Each row below holds a small network's activations on one input, seen along a few directions.
In each table, some parts of the input vary, and every possible input appears once, in random order.
Descriptions start from the smaller parts, as in this example, which fits no table here: one of 3 separate values, together with either a single point or one of 9 places around a ring or (one of 6 places along a line, together with one of 8 places around a ring).
Shared parts are said once, and a part with two or three values counts as separate values.

Other details of the inputs vary at random and push rows far along two fixed directions, the same in every table; ignore that.

Rows:
r1: [-2  0 18 -4 -1  8 11 -9  7 -3 16 13  3]
r2: [  4  -6  -7   0  21 -17  16   5  18   6   4   1 -18]
r3: [  2  -2  -6   3  24 -11  14  -1  19  -2  -1   1 -19]
r4: [17 -3  5  6  7 10 -8 11  8  1  5  5  5]
r5: [-19 -10  37 -10  23 -14 -17   6  26  46 -40  40 -31]
r6: [17 -2  2 -8 -5 -4 -1 -7 17 12 -1  1  7]
r7: [-10   4   0  -8  16   6  10 -13   5   5  14  19  -4]
r8: [-40 -14  54  -4 -18  -3 -29  13 -19  38 -78  28 -39]
r9: [ 15   3   3  10  14  -1 -17   7  11  -2   7   3   0]
r10: [20  0  2  0 -2 -3 -2  4 16  9 -1  2  9]
r11: [ 4 -4 15 -4  7  5  9 -4 12  3  7 -3  0]
r12: [  2  -3  11  -8  -6  11   4 -15   9  -2  12  14   3]
r13: [ -2  15 -30  -5 -13  -7  16  -8 -21 -28  18 -47  14]
r14: [ -85   14  -43   12  -52  -29    6   29 -120  -20  -58  -52  -32]
r15: [ 14   5 -38  -2 -17   8  16 -19  -6 -28  36 -30  31]
r16: [-50 -12  52  -1 -33  -3 -37  23 -37  39 -97  28 -40]
r17: [ 39 -19  40   6  62  12  24 -22  85  21  36  70 -12]
r18: [  5  -3   8  -7 -10  14   1 -11  10  -4   8  17   7]
r19: [ 14  -4   6   8  15   7 -13  12   4   1  12   4   2]
r20: [ 38  14 -41   0   1   7  17 -15  13 -31  43 -35  35]
r21: [16 -3  6  1  2 13 -1  3 12  2 -1  3  8]
r22: [  2  -7  -3   4  25  -3  20   2  12   2   4   2 -19]
r23: [ -4   5  -7 -10  24  -5   2 -11  18   7   1   1  -7]
r24: [ 20  12 -44   4  -3  -9   3  10 -19 -23  42 -42  20]
r25: [ 13  -4   5 -11  -1  -8   1 -10  16  12   2  -2   3]
r26: [  8  -5   6  14  10   3 -13   7   5  -3  14  12   8]
r27: [ -4   6 -34  -3 -23   1  14 -16 -24 -26  23 -37  20]
r28: [ 9 -4  5  8 -3 10 -2 -1 14 -2  1 11 13]
r29: [  8  -2  11  -7   3 -10   7  -1  17   8   6  -4   1]
r30: [ 8 -2  8  0 -5 15  0  0  9 -7  7 19 12]
r31: [11 -4  4 12  2  7 -9  6 10 -3  8 13 11]
r32: [-19  12 -34   5 -25  -1  -4  15 -66 -34  16 -29  16]
r33: [ 11   0   6  -7   2  -1  -1 -16  18   2  -3  -2   2]
r34: [-24  11 -28   1 -29  -5  15  -2 -43 -26  11 -43  13]
r35: [ 15   1   3  -4  -3   2  -4 -14  18   2  -6   1   6]
r36: [-39  -3  49  13 -19 -11 -48  34 -26  34 -91  33 -40]
r37: [ 9 -2  8  4  1 12 -7  7  3 -7 12 21 12]
r38: [-10   0  -4  -3  19   1   6 -12  13   8   9  10  -3]
r39: [-35  15 -45 -11 -12  -6  11   3 -57 -15  -3 -48  -2]
r40: [20  1  1  5  3 -5 -9 12 13  8  5  3  4]
Description of these inputs: one of 5 places along a line, together with either one of 2 separate values or one of 6 places along a line.
Q: Changing only the place on the line of 5 turns r11 into r13. The same change can be made to r21. Which row results?
A: r20
Q: Start at r24 and move only the place on the line of 6, one step at a time. The first step leads to r40. Which rows follow, in order?
A: r10, r6, r25, r29

Rows:
r41: [ 44  -8   3 -14  34   0  11 -25  71  23  11  16   5]
r42: [ -3   9 -41   1 -44   2  23 -14 -31 -36  10 -41  24]
r43: [-51  -8  39  18 -25   8 -30  32 -52  13 -78  29 -33]
r44: [ 32   2 -17   4 -20 -11   1  -2   4 -11  16 -38  35]
r45: [ 61 -28  45  15  11  30   8 -10  83  10  36  42  21]
r46: [-13  19 -65   6  -5  -2  51 -10 -57 -57  62 -70  19]
r47: [-34  -3  13   2 -17 -34   4  22 -43  13 -60 -18 -51]
r48: [-22 -22  67 -17  37  -5 -27   6  45  75 -52  60 -47]
r49: [-36  15   5  -8 -18  -6 -39  13 -37  26 -57  -3 -15]
r50: [ 11  14 -73  11 -40  11  41  -8 -43 -61  43 -70  38]
r51: [-18  17  -6  -6 -40 -12 -29   9 -47   8 -30 -35  10]
r52: [ 25   0 -14 -10  42  24  16 -33  43 -14  59  17  26]
r53: [-11   7 -40  -1  17 -13  12   2 -25 -15  31 -43  -5]
r54: [ 69 -32  53  17  27  39   6  -2  91  10  44  55  19]
r55: [-14 -11  40  14  -5   4   5   3  15  18 -49  38 -31]
r56: [ -8  -6  49 -11 -19  14 -37  -8  -2  17 -20  38  -4]
r57: [-25  -6  16 -13  25   4  10 -13   6   7  14  17  -5]
r58: [-46   7  20  -7 -29 -14 -42  17 -41  38 -87   2 -26]
r59: [ -50   12  -40   12  -45  -10   -7   31 -102  -21  -26  -10   -1]
r60: [-32  -4  29 -15   6   9 -17 -13   8  20 -32  39 -16]
r61: [-24   5   2   1 -37  13 -21  22 -69 -17 -14 -11   5]
r62: [ 53   5 -32 -17  16  25  24 -51  56 -30  83  -8  50]
r63: [  0   1   2  13   8  -3 -20  23  -4  -4 -19  -2  -8]
r64: [ -2 -29  93   1 -20   8 -38  -9  48  51 -54  75 -18]
r65: [-20  -2   6  14  10 -11 -20  21 -14   6 -39   4 -31]
r66: [  5 -33 103  15  10  26 -41  26  39  46 -50  90 -27]
r67: [ -2   2 -43  12  20 -26  16   5  -6  -9  48 -15  -5]
r68: [-34   0  25  -8 -20 -15  26  -3 -10   9 -34   6 -29]
r69: [ -4  19 -58  11 -10 -17  -4  25 -38 -24  23 -22  13]
r70: [-66  -3  27  19 -20  -1 -19  27 -61  10 -79  20 -42]
r71: [-38  -1  22 -21 -18 -12  20  -8  -6  12 -32   7 -22]
r72: [  9  10 -11   6  18   3 -18  11   4  -4   6  -4   5]
r73: [-10  14 -14   8 -24 -18 -23  46 -40  -4  -5   0   5]
r74: [ -3   6 -42  17 -31  15  23   8 -46 -44  14 -42  17]
r75: [-18   3  -8  13 -49 -20 -17  35 -57 -12 -42 -47   6]
r76: [ -1   6   2  -2 -35 -15 -19   3 -22  11 -27 -28  17]
r77: [-19   9  -3  10 -30  -9 -28  43 -54 -15 -29 -32   2]
r78: [-11 -23  81  -3  -6   7 -28 -13  52  49 -66  79 -26]
r79: [  7  27 -33  -6 -16   1 -16  10 -38 -18  25 -44  28]
r80: [ 25  10 -34  -9  -7  -7   7 -17   6  -6  11 -35  26]
r81: [ -2 -13  37  19   5  -7 -26  29  12  16 -54  23 -27]
r82: [ 14  31 -76  -7  -1   5   5  -6 -32 -37  53 -65  38]
r83: [ 59 -26  45   6   5  22   5 -27  88  12  38  43  26]
r84: [ 30  -4 -21  13  40   8  24 -15  36 -10  63  37  22]
r85: [ 10  -6  -2   8  19 -20  19   5   6  -6   8 -17 -27]
r86: [ -8  15 -36 -16 -19  14   0 -23 -29 -29  25 -24  26]
r87: [-16  -7  43  -5   9  17 -30  -3   6  20 -29  52 -11]
r88: [ 31  -2   4  12  32   9  52 -19  42 -16  57   2   0]
r89: [-59   6 -21  14 -15 -24  15  16 -73  -8  -5  -7 -13]
r90: [ 23 -10   3 -26  37  -2  16 -17  52  29  23   5  -5]
r91: [ 51 -16  40   5  57  35  -3 -21  83  10  42  66  15]
r92: [-24   8 -28   0  10   0  28  -9 -35 -27  37 -30   8]
r93: [ 40 -12  26 -13  31  16  22 -42  96  13  26  48  10]
r94: [  3  27 -87 -18  -3   1  16 -16 -33 -29  45 -72  30]
r95: [  4   6 -33  17  -6  11  35  -4 -18 -36  22 -26   6]
r96: [ -5  14   1   4 -13  -2 -29  30 -31  -5 -10 -16   6]
r97: [ 19  -8   4 -13  16 -20  25  -8  26  15  -1  -7 -19]
r98: [ 54 -16  46 -11  16  26 -11 -39  83  13  45  48  26]
r99: [-18   8 -27 -28  -5  -1  35 -23  -7 -19  33 -30  13]
r100: [ -2   4 -12 -16   7  -3  -6  -8   9  20 -16  -7  -6]
r101: [-14  -6  10  16   2 -16 -11  22 -11   3 -47   0 -35]
r102: [ 36 -10  20  -2  22  12  28 -32  76   5  21  36   5]
r103: [ 29  -1 -19   3  -9  11   7  14 -15 -20  52  16  31]
r104: [ 43  -8   2  -4  27  -7  14 -18  60  13   6  10  -2]
r105: [ 25   3  -4   3  16   2  55 -21  34 -17  47  -8   1]
r106: [  8  23 -82   2  10  -2  15  -3 -30 -44  54 -66  24]
r107: [-36  -7  32  14 -28 -22 -32  35 -34  22 -96   5 -36]
r108: [-21  -1 -11   7   9 -21   4  15 -29  -4  -7 -25 -29]
r109: [ -8  11 -36 -20 -10   8  20 -28  -5 -24  24 -23  20]
r110: [ 10  -3  29  -9  -6  21 -24  -5  -2   1  12  26  11]
r111: [ 44   5 -56  12  42  -6  19  -8  43 -20  83   1  23]
r112: [-44   4 -21 -11   0 -15  -5  13 -47  12 -15 -30 -21]
r113: [ 13  13  17  -7  -3   3 -31   1   6  20  -3   2  12]
r114: [ 54 -11  14   1  26  -1   4 -17  72  14  10  17  14]
r115: [-26  -1   2 -24  12   3  16 -19   4   0  18   1   2]
r116: [ -9   7 -12  -5  21   1 -16   2   2  16  -6   1  -9]
r117: [ 51  -4 -20   5  30  -5  24 -14  49 -14  32 -12   7]
r118: [-64  -3  32   9  -8   1 -27  19 -50  17 -71  31 -36]
r119: [ -2  -4  -4 -23   3 -19  18  -5   4  21 -15 -16 -16]
r120: [-19  -8  30  17 -30 -12 -32  48 -33   5 -58  -7 -13]
Q: Changing only one part turns r64 into r78. The same change can be made to r83. Which row results?
A: r42
Q: Changing only one part turns r58 into r51. The same change can be made to r82. Which row results?
A: r79
Q: What do these inputs look like to the network?
A: one of 2 separate values, together with one of 4 places along a line, together with either a single point or one of 9 places around a ring
Q: Which other rows does r109 become when the place on the ring of 9 takes its other values? List them by row number.
A: r52, r55, r60, r70, r93, r95, r102, r118
Q: Which other rows does r115 become when the place on the ring of 9 takes its other values? List them by row number.
A: r46, r57, r68, r71, r88, r92, r99, r105
Q: Which other rows does r79 become when the choice among 2 separate values takes its other values? List them by row number.
A: r110
Q: Which other rows agree with r41 in the place on the line of 4 and the choice among 2 separate values? List them by row number.
A: r65, r94, r100, r101, r104, r106, r111, r116, r117
Q: Which other rows does r119 become when the choice among 2 separate values takes its other values? List them by row number.
A: r71
Q: Start at r96 and move only the place on the line of 4, one step at a time. The first step leads to r72. Which rows follow, in order?
A: r106, r53
